A small network was shown many inputs. Here are its activations along a few directions, one row for each input.
Each table varies a few parts of the input and shows all the possible inputs, shuffled.
Descriptions start from the smaller parts, as in this example, which fits no table here: one of 4 places along a line, together with either a single point or one of 9 places along a line or (one of 3 separate values, together with one of 8 places around a ring).
Shared parts are said once, and a part with two or three values counts as separate values.

Other details of the inputs shift rows strongly along two fixed directions, in all tables alike. That doesn't count.

A family of inputs:
x1: [-46   9  -2 -32 -11  56 -11 -26  43 -21 -11   9 -61 -14  46  60  -7]
x2: [-32  -4  -8 -13  12  58 -35 -48  23 -10   2  33 -40   1  35  49 -16]
x3: [ 50   5 -46 -22 -39 -63  -3  28  10  24  12  -5  10  10   3  12  59]
x4: [ 95  27 -34  -9 -18 -74  -1  10  -3  14  31  -1  27  17 -21  10  25]
x5: [-23   0  -2 -15  -7  12  -8  -4  22 -10   8 -10 -25 -12   5  38  -8]
x6: [ 92  -6 -26   2  -4 -62 -14  20 -14  32  42  10  28  20 -45  27  40]
x7: [ 85  29 -36 -16 -24 -56  12   5  11  11  18   3  29  14   5  -3  45]
x8: [  4 -14  -5   4  11  12 -40 -18 -10   9  20  17  -9   3 -27  35 -22]
x9: [ 80  29 -51 -16 -29 -72 -10  11   4  13  30  -5  30  20  -8  -4  41]
x10: [ -9  -1 -14 -11  13  16 -32  -2   3   2  22   9 -21  -1 -40  63 -18]
x11: [-32  -6   4 -20  -7  47 -49 -54  31 -16  10  15 -50  -9  35  64 -42]
x12: [-29  27  -7 -26   6  40 -42 -33  16 -24   9   5 -35 -11 -29  71 -67]
x13: [-39   6   9  28   1   4  41  10 -21 -10 -33 -22  35  -8   1 -76  -7]
x14: [-55 -20  23  40  27  24  53  25 -16  -5 -26 -19  24 -16  -6 -62  13]
x15: [-48 -16  19  39  20  25  66  33 -13  -7 -32 -17  20  -9  10 -70  34]
x16: [-17  27   4 -22  -1  65  -9 -61  35 -30 -10  24 -41   2  58  39 -29]
x17: [-14 -29  46  41   7   4  39   1 -13  -2 -12 -23  27 -17   8 -55  -8]
x18: [ 59   3 -44 -16 -33 -81 -17  32  -3  29  26  -9   7  13 -24  27  38]
x19: [-25 -15  14 -11  -2  40 -56 -43   9  -5  11  15 -40 -14  -7  65 -64]
x20: [ 66  41 -61 -34 -31 -64  12  31  15   9  20  -7  21  11 -12  12  56]
x21: [ 79   4 -24 -15 -36 -51  18  15  19  18  14   3   8  10  31   6  73]
x22: [-49 -24  18  46  22  11  28  15 -27   0 -16 -20  27  -1 -10 -60   4]
x23: [ -4  -6 -13  -2   9  18 -30 -27  11  -1  18  16 -17   9  13  31   0]
x24: [-40  -1 -14 -13  15  40 -50 -35  11  -8  10  23 -49   8   2  75 -36]
x25: [ 82   2 -36  -7 -10 -51   7  14   7  25  28  15  22  20   5  13  72]
x26: [-24  27 -14 -31  -5  53 -40 -62  32 -25  -2  26 -40  -3  38  50 -43]
x27: [-14  -5   7  -6  20  51 -32 -52  24 -13  18  24 -36   5  26  62 -22]
x28: [ 60   9 -40 -23 -27 -73  -6  38   8  22  31 -13   0   3 -29  40  38]
x29: [-10  -3  -2 -18  -7   6 -29  -1   9   1  16  -5 -25 -15 -32  61 -30]
x30: [ 58  10 -50 -14  -6 -64  -8  38   0  22  37  -3   6  16 -37  38  51]
x31: [  91   31   20 -104    6  -57  -31   69   -7   25   -1   40   -3   45
  -10  -10   35]
x32: [-46 -33  28  52  26  11  17  21 -45   8 -16 -17  32  -6 -48 -53 -22]
x33: [-21 -29 100 -30  60  22  13  67 -39  15 -45  27   6  19  -9 -87   1]
x34: [ 49  10 -56 -14 -22 -45   5  30   7  23  11  10   7  29  14   6  86]
x35: [-48 -26  28  38   0   0  30  17 -20  -1 -23 -30  23 -14  -2 -60  -8]
x36: [-47   2  -7 -14  20  53 -26 -27  26 -19  10  11 -43  -2   8  63 -20]
x37: [-15 -21  31  43  20  27  53   3 -11  -2 -24   0  21  -1  30 -62  29]
x38: [-40   1  19  40  12  -5  30  12 -35  -9 -26 -27  32  -8 -25 -68 -35]
x39: [-40 -34  37  46   3  -7  22  27 -42   9 -20 -32  33 -20 -42 -58 -28]
x40: [-50   7  15  32   0  22  54  10 -17 -15 -45 -21  26  -4  21 -88   0]
x41: [-51 -20  31  30   4  12  55  28  -9  -6 -31 -31  21 -29   2 -61   4]
x42: [ 87  -3 -20  -6 -25 -75  -2  19  -1  26  34  -3  16   8 -13  22  36]
x43: [ -4  -6  -8 -17 -17  14 -23 -26  23  -2   1  12 -25  -8  32  31  -3]
x44: [ 89  -1 -31   1  -3 -68  -4  19  -8  29  40   9  21  22 -23  22  50]
x45: [-30  -7  -1  -6  19  48 -49 -47  10  -9  13  28 -45   1  10  62 -43]
x46: [-41  30 -19 -29  -3  46 -47 -52  27 -27   3  13 -43   5  21  63 -51]
x47: [-41  12  15  25   4  20  68  22  -7 -19 -38 -27  24 -12  12 -79   7]
x48: [-27  -9   8 -15  -3  35 -48 -46  17  -9   8  16 -49 -12  17  63 -54]
x49: [-26   5  19  32   0  19  49   0 -13 -13 -36 -13  28  -7  29 -90   2]
x50: [-39  -4   8 -18 -13  60 -22 -45  33 -16 -13  19 -51 -11  61  36 -18]
x51: [ 81  -1 -23 -12 -30 -63  13  17  11  24  20  -1  21   6  11   6  61]
x52: [ 64  38 -54 -23 -24 -70   8  33  11   7  28 -17  25  14 -24   8  46]
x53: [-30  20   0 -14   7  44 -44 -57  13 -25   4  16 -38  -5  12  48 -71]
x54: [-16 -39  61  52  13   4  32   7 -36   5 -13 -24  36 -25 -31 -55 -35]
x55: [-16  -7  27  41  11  -1  13   1 -37  -5 -14 -19  40 -13 -40 -64 -46]
x56: [-36   9  21  33  16  -3  42  22 -25 -14 -19 -33  28 -17 -31 -57 -30]
x57: [-14   1  38  42  16  12  43 -10 -16 -18 -17 -22  39 -11   3 -71 -24]
x58: [  86    3   34 -101    0  -61  -34   76   -4   39    1   36  -14   35
   -5    1   50]
x59: [-55 -25  19  44  21  18  39  17 -25   1 -30 -13  28  -6   1 -69  12]
x60: [-28   3 -13 -20   5  65 -33 -49  32 -13   0  36 -53   7  55  54  -1]
x61: [-32  21 -11 -21   0  38 -57 -43   7 -19   3  12 -34  -1 -21  64 -71]
x62: [-44 -20  22  32 -10   9  48  23 -12  -2 -39 -23  16 -12  26 -71  21]
x63: [ -9 -10  47  50  20   6  32  -2 -37  -9 -17 -21  46 -16 -38 -66 -47]
Each input here is: one of 3 separate values, together with either a single point or (one of 4 places along a line, together with one of 5 places along a line).
The inputs of x42 and x44 match in every part but the choice among 3 separate values. If x35 is changed in the same way as x42 into x44, which row does it become? -> x22
The inputs of x55 and x19 match in every part but the choice among 3 separate values. If x16 is changed in the same way as x55 into x19, which row does it become? -> x21
Which other rows does x14 become when the place on the line of 5 takes its other values? List them by row number. -> x10, x15, x30, x36
Start at x52 and move only the place on the line of 4, one step at a time. The first step leads to x46. Which rows follow, in order? -> x9, x57
Which other rows does x10 become when the choice among 3 separate values takes its other values? List them by row number. -> x12, x29
Which other rows does x51 become when the place on the line of 4 takes its other values? List them by row number. -> x3, x41, x43
Which other rows does x2 become when the choice among 3 separate values takes its other values? List them by row number. -> x26, x43

A family of inputs:
x64: [ 61  23 -48 -56 -33 -56   1  45  25  20  11  10  -9  21  22  19  85]
x65: [ 18  -8  29 -10 -11 -28  47  50  -6  12 -29 -10  22   1  28 -74  51]
x66: [-63   1  20  41  15  27  27  -1 -28 -18 -31 -22  24 -11 -17 -63 -42]
x67: [-59 -15  33  50  27  30  39   5 -24 -14 -22 -24  18 -18 -22 -46 -31]
x68: [ 44 -15  -9  12   0 -56  21  56 -27  30   9  -8  42   8 -41 -39  51]
x69: [-37   3  25  -2  26  28  -4  -1  -7 -14 -10   0  -4  -5 -14 -11 -38]
x70: [-58 -21   9  20   4  60 -31 -65  17 -17   4   6 -40 -20  25  55 -55]
x71: [ 41  22  -3 -58  -2  -5 -53 -16  22  -1  23  27 -30  15   1  65 -18]
x72: [-118  -40   63   75   41   81   42  -12  -32  -22  -43  -24   15  -33
  -13  -67  -58]
x73: [ 29   5 -39 -13 -25   0 -40 -41  27   2  33  12 -25  -4   3  83  -4]
x74: [ -8   2  31 -35  16  42 -40 -31  15 -11   3  28 -47   1  10  61 -48]
x75: [-98 -59 103  55  49  72  26  -7 -37 -11 -46  -9   5 -25   7 -79 -63]
x76: [-18   2 -11   8 -15 -11  48  32   4   0 -22 -21  14  -4  23 -46  48]
x77: [ 50  27 -46  -5 -34 -46 -13 -12   5   3  19  -7  15   5  -9  14   3]
x78: [ 39  12 -27  18  -7 -64  29  42 -20  13  14 -28  51   7 -42 -42  36]
x79: [ 45  15 -18  -1  -7 -65  16  51 -30  19  -2 -11  45  16 -38 -56  31]
x80: [  5  23 -24 -16 -13  14 -35 -50  28 -18  24   4 -25  -7   7  67 -38]
x81: [-40  11  38 -32  15  62 -44 -44   7 -23 -19  26 -41   0  17  28 -77]
x82: [ 33  18 -35 -17 -20  -6 -32 -39  28  -5  32   8 -28  -3   3  83 -14]
x83: [ -1  12  -7 -36  12  22 -40 -15  16  -6  14  24 -42   6  -6  72 -23]
x84: [-35  14 -13 -23 -26  47  -9 -47  48 -24  -9   6 -49 -16  65  51 -11]
x85: [ 31 -27  34  16   7 -31  22  39 -30  23  -6  -6  37   1 -25 -55  21]
x86: [ 38 -24 -10  17   2 -63  15  56 -29  34  12  -9  36  12 -32 -39  55]
x87: [ 61  13 -30  19  -1 -27  60  15   3  12  -6  14  45  32  56 -77 107]
x88: [ 40   6 -64 -28 -19 -30 -54 -10  23  17  45  17 -30  20  -6  96  33]
What is each input in this table made of? -> either a single point or (one of 4 places along a line, together with either a single point or one of 5 places along a line)
Which other rows does x74 become when the place on the line of 4 takes its other values? List them by row number. -> x67, x82, x83
Which other rows does x77 become when the place on the line of 4 takes its other values? List them by row number. -> x66, x79, x81
